These are the activations of a small neural network, seen along a few directions. Each row is one input.
Each table varies a few parts of the input and shows all the possible inputs, shuffled.
A made-up example of a description, with smaller parts first: one of 2 separate values, together with either a single point or one of 9 places around a ring or (one of 4 places along a line, together with one of 5 places around a ring).
Shared parts are said once, and a part with two or three values counts as separate values.

Other details of the inputs vary at random and push rows far along two fixed directions, the same in every table; ignore that.

Rows:
r1: [ -6  12  -2 -19 -24  53  40 -34  64 -25 -10]
r2: [  6  -2 -30  18 -32 -77 -27 -67  51 -50 -37]
r3: [  5 -19 -13 -19  11 -42 -13 -38  29  22   3]
r4: [ 28  22  58  -9  14  74  11  66 -62  -9  31]
r5: [ -2 -60  -9  46  14 -87 -62   9 -29  33 -11]
r6: [  4 -35   5  20   2  12 -47  65 -61 -33 -31]
r7: [-27  27  -8  -8  13  44  61 -27  39  53  10]
r8: [ 26  19  35  -9  15  57  10  41 -54 -21  28]
r9: [-18  22   0 -21  17   6  58 -19  44  36  26]
r10: [  7  19  20   7 -12  59  14  87 -24  -6   4]
r11: [  7 -75 -15  45 -11 -75 -68   0 -35  33 -10]
r12: [  1  11   0 -44   7  21  54 -25  44  35  27]
r13: [  10  -44  -42  -14    2 -100  -34  -81   50    0   -1]
r14: [ 13 -16   6  42 -17 -66 -70  25 -29 -35 -45]
r15: [  5 -59 -37 -11  -9 -75 -58 -85  45   6 -11]
r16: [-20  -7  -5  15  25  10  12  26 -30  46   2]
r17: [ 12 -40   0  -5  27 -41 -41  41 -56  21   3]
r18: [ -15  -23  -42    3   16 -104  -33  -75   49    5  -10]
r19: [ -4  11  26  27  13 -18 -39  64 -73 -25  -9]
r20: [  0 -20 -16 -39 -11  10  21 -60  52  23  18]
r21: [  5 -11 -12  22  -4 -12 -51  63 -38 -28 -24]
r22: [ -4  62  14 -26 -13  39  43 -44  51 -22   5]
r23: [ -3  60  17 -14 -27  60  68  -2  41 -13  -5]
r24: [-24  11 -22  -3  12  22  59 -34  35  44  15]
r25: [  4 -14   9  38   0 -79 -60  13 -38 -40 -10]
r26: [ -4 -33 -13  19  -5  12   9  17 -35  44  11]
r27: [ -3 -27   9  22  32 -53 -35  44 -43  30   4]
r28: [  6   1  37  32   1 -33 -37  52 -50 -20   0]
r29: [  1  11  40  33  10 -13 -38  67 -66 -16  -6]
r30: [ 14 -22  -9  32 -10 -24 -49  66 -40 -30 -14]
r31: [-13  20  -7 -19 -19  63  38 -41  67 -24 -19]
r32: [ -9 -14 -29 -43  -3  15  19 -65  44  17   9]
r33: [ -9  -2   8   2  32  -2  27  52 -37  35  26]
r34: [ -8  15 -18 -19 -20  56  50 -42  60 -33  -8]
r35: [  1  59  13 -26 -11  44  59 -24  27 -27  19]
r36: [ -2  10 -33  10 -27 -64 -28 -69  53 -48 -46]
r37: [  0  31  21   7  -4  80  16  95 -33  -4  -2]
r38: [-24   6 -28 -11 -10  48  52 -43  27  48   7]
r39: [ -7 -49 -43  24 -19 -73 -45 -88  43  25 -21]
r40: [ 21  30  53  -9  19  83   6  62 -62  -7  22]
r41: [ -8  75  11 -37  -4  66  64 -23  28 -21  11]
r42: [ 17  19  22 -16  16  42  -7  12 -34 -26  10]
r43: [ -2 -23 -30 -38  -7   4  22 -64  45  16  17]
r44: [ 16  42  59  -4   0  59  26  81 -58  -9  24]
Description of these inputs: one of 4 separate values, together with either one of 5 places around a ring or one of 6 places along a line.
- The inputs of r11 and r26 match in every part but the choice among 4 separate values. If r10 is changed in the same way as r11 into r26, which row does it become? => r30
- Start at r6 and move only the place on the line of 6, one step at a time. The first step leads to r21. Which rows follow, in order? => r36, r19, r41, r42
- Change only the choice among 4 separate values in r2. List by row number the other rows that result. => r14, r23, r36
- Change only the choice among 4 separate values in r29. List by row number the other rows that result. => r19, r25, r28

Rows:
r45: [  0 -70 -36  41  -1 -64 -94 -18 -14 -33 -61]
r46: [-11   9  41  19  32  -8  -2  64 -34  52   5]
r47: [-15 -25 -28  46  -1   3 -35  26 -21 -26 -38]
r48: [   2  -34  -51   -8  -34  -28  -19 -123   61   22   -7]
r49: [  -7  -25    6   66   19 -106  -71   37  -31   23  -13]
r50: [ 10 -24  -7 -19  45 -78 -45 -31 -43  17  28]
r51: [ 23  28  38  20 -21 -45 -54 -13 -14 -87 -15]
r52: [  7 -20  20  17  -3  -1  26  71 -38  33   4]
r53: [-12 -10  47   9  32   2  -8  52 -39  51  28]
r54: [ -7 -59 -27  14  -4  -9 -55 -36  -1 -25 -28]
r55: [  1  93  13   8 -33  -1  20 -66  74 -85 -14]
r56: [ 37  31  62  15  -9   9 -38  36 -68 -66   6]
r57: [ -12  -16  -27  -26  -28  -26   52 -106  105   12   17]
r58: [-29  82   9 -20  47  56  91  71 -38  28  37]
r59: [-21  53  27 -52  54  70  81  48 -51  40  55]
r60: [ 27  48  59  27 -10  -6 -38  57 -58 -72 -19]
r61: [ -2  42   4 -32 -10 107  64 101   0 -12   4]
r62: [ -4 -81 -25  43 -22 -77 -91 -21 -30  11 -30]
r63: [  1  19  45 -19  35  61  40  18 -18  69  53]
r64: [ 19 -36  11 -32  -3  42 -20  76 -28 -19   0]
r65: [ -25   48  -43  -45   26  -58   44 -113   89    4    3]
r66: [ -1 -57 -21  53 -17 -70 -79  22 -58  24 -47]
r67: [ 22   1 -35 -77 -21  54  40 -82 101 -17  14]
r68: [  6 -43  -9  55 -13 -76 -22  46 -22   7  -9]
r69: [  0  25 -39 -63 -26  38  49 -63 120 -26 -23]
r70: [ 20   2  30 -28   0  95  87  49 -32  54  60]
r71: [  4  -6  -1 -25   7 123  39  -6 -10  10  14]
r72: [-35  26 -63  14 -43  -8  38 -98 102  10 -26]
- Describe the family of inputs behind these rows. => one of 4 places along a line, together with either a single point or one of 6 places along a line
- The inputs of r68 and r57 match in every part but the place on the line of 4. If r49 is changed in the same way as r68 into r57, which row does it become? => r53
- Change only the place on the line of 6 in r45. List by row number the other rows that result. => r46, r52, r65, r66, r69
- Change only the place on the line of 4 in r72. List by row number the other rows that result. => r48, r62, r66

Rows:
r73: [-15  18  -1 -17   0  59  63   4  20  37  14]
r74: [ -8  35   3 -29 -11  83  69 -16  42   5  14]
r75: [ -4 -12  -1   8   5  -1   3  24 -24  22   4]
r76: [ -2  31   2 -15  -5  10  29 -32  38 -15   6]
r77: [ -3   5  10   8  12 -11   4  27 -21  18  10]
r78: [  7 -19 -16   5  -7 -60 -40 -57  27 -16 -12]
r79: [ 14 -36  13  12   4  -3 -37  58 -57   8  -1]
r80: [  -5    8  -28  -10  -20  -42   -4 -113   88  -29  -12]
r81: [  3 -18  15  26  13 -15 -23  51 -59  22   3]
r82: [-4  9  5 -7 13 -5  7  0  1  5 10]
r83: [  9 -12   4  -2   1   7  -9  24 -27   2   3]
r84: [ -2  43  16 -29   4  52  56   2  16   7  21]
r85: [  0 -22   0   0   9   9  -6  24 -21  17   2]
r86: [  1  17  15   8   1   0  -5  33 -19 -18  -6]
r87: [ -6  33  -4  -6 -10  20  24 -32  38 -17  -8]
r88: [ -2 -21 -20   6   2 -61 -37 -56  26  -6  -9]
r89: [  5 -49 -26  16   3 -82 -65 -29  -3  -8 -17]
r90: [  2   2   3  10  -5  11  -9  31 -22 -15 -11]
r91: [  3  -5   4  11  -7  15 -12  33 -16  -9 -12]
r92: [  8  -7   6   6  -3   9  -9  25 -27 -10   0]
- The inputs of r76 and r74 match in every part but one. If r77 is changed in the same way as r76 into r74, which row does it become? => r73
- Describe the family of inputs behind these rows. => one of 4 places along a line, together with one of 5 places along a line
- Change only the place on the line of 5 in r81. List by row number the other rows that result. => r78, r80, r87, r88

Rows:
r93: [  8  -3  15  -4  19 -35 -33  21 -21 -12  -4]
r94: [-15  56  15 -24  16  49  55  24  13   8  11]
r95: [-10   7  -6 -26  -8  42  36 -30  18  23  10]
r96: [  3  10  -8 -36  10  74  52  13  -1  18  20]
r97: [  3   0  14   2  19 -36 -29  24 -20 -11  -7]
r98: [-17  11 -23  -3 -15  15  29 -39  40  25  -7]
r99: [-13  24  16 -21  14  73  51   4   5  29  28]
r100: [  7   8   9  10  -3 -22 -31  -8 -18 -39  -8]
r101: [ 12 -20  18  14   6 -33 -22   5 -29   7   5]
r102: [ -1  14   9  12  14 -21 -14  38 -19   2  -9]
r103: [ -1   2 -15 -14 -31  31  18 -46  64 -26 -17]
r104: [-22  -1 -29   1  -2 -33   2 -82  70   6  -5]
r105: [ -1  18   0  30  -7 -25 -25   4 -13 -29 -17]
r106: [ 14 -32  -1   5 -23  -1 -36   5   1 -28 -19]
r107: [  4  47  22 -38  19  57  45  15   5   6  21]
r108: [  1 -37 -17   3  10 -17 -20  20 -23   2  -9]
r109: [ 13 -31   0   1   0   0 -30  16 -44  19   5]
r110: [ 20 -13  23   9  10  -8 -14  21 -43  13  14]
r111: [  3  -8   9  33   1 -35 -14  18 -24  16  -7]
r112: [ 12  13   5 -26 -21  81  33   1  23 -13   3]
r113: [-18  -2 -35  11  -7 -45  -7 -88  78   8 -12]
r114: [  1  -3  10   9   5 -25  -6  47 -30   4  11]
r115: [  7 -18  17  21   6 -34 -18   9 -28   8   1]
r116: [  5  11  19  22   3 -11 -28  26 -45 -35  -8]
r117: [  3  -2   6  19   0 -33 -11  45 -26   7   4]
r118: [   6   19  -24  -11  -17  -41  -17 -111   68  -49  -12]
r119: [  0  -5  15  22   6 -20  -4  22 -29  14   2]
r120: [ 11 -16  10   0   4 -40 -22  21 -21  -5  13]
r121: [  9 -22   1  28 -22  10 -29  48 -19 -15 -26]
r122: [ -5 -26   6  18  15 -20 -30  10 -22  13   2]
r123: [-13  24 -10 -14   7  79  68  41  -1  29   8]
r124: [ -2 -32  -3  10  -2 -17 -27   8 -30  16  -7]
r125: [ -8  20   6 -15 -22  83  48  21  24 -10  -7]
r126: [ -19  -14  -45   -5  -20  -46   -5 -100   72    5  -17]
r127: [ 20 -18   9  -3   5 -36 -26  18 -23  -4  17]
r128: [ -13   29  -31    2  -20  -48   -5 -106   78  -47  -21]
r129: [ -7  38  17 -26   3  48  65  20  12  13  31]
r130: [  6 -39 -16  -3   9 -16 -24  15 -24   0  -4]
r131: [ -4 -31 -23   8   9 -19 -17  24 -21   4 -12]
r132: [ -3  21  15 -22  14  74  44   4   1  28  31]
- The inputs of r117 and r129 match in every part but one. If r105 is changed in the same way as r117 into r129, which row does it become? => r116
- The inputs of r124 and r95 match in every part but one. If r97 is changed in the same way as r124 into r95, which row does it become? => r93
- Describe the family of inputs behind these rows. => one of 5 places along a line, together with either one of 2 separate values or one of 6 places along a line
- Change only the place on the line of 5 in r115. List by row number the other rows that result. => r101, r110, r111, r119
- Change only the place on the line of 6 in r110. List by row number the other rows that result. => r96, r107, r109, r127, r132
- Change only the choice among 2 separate values in r112. List by row number the other rows that result. => r118
- Which other rows agree with r126 in the place on the line of 5? List them by row number. => r94, r104, r114, r119, r125, r128, r131
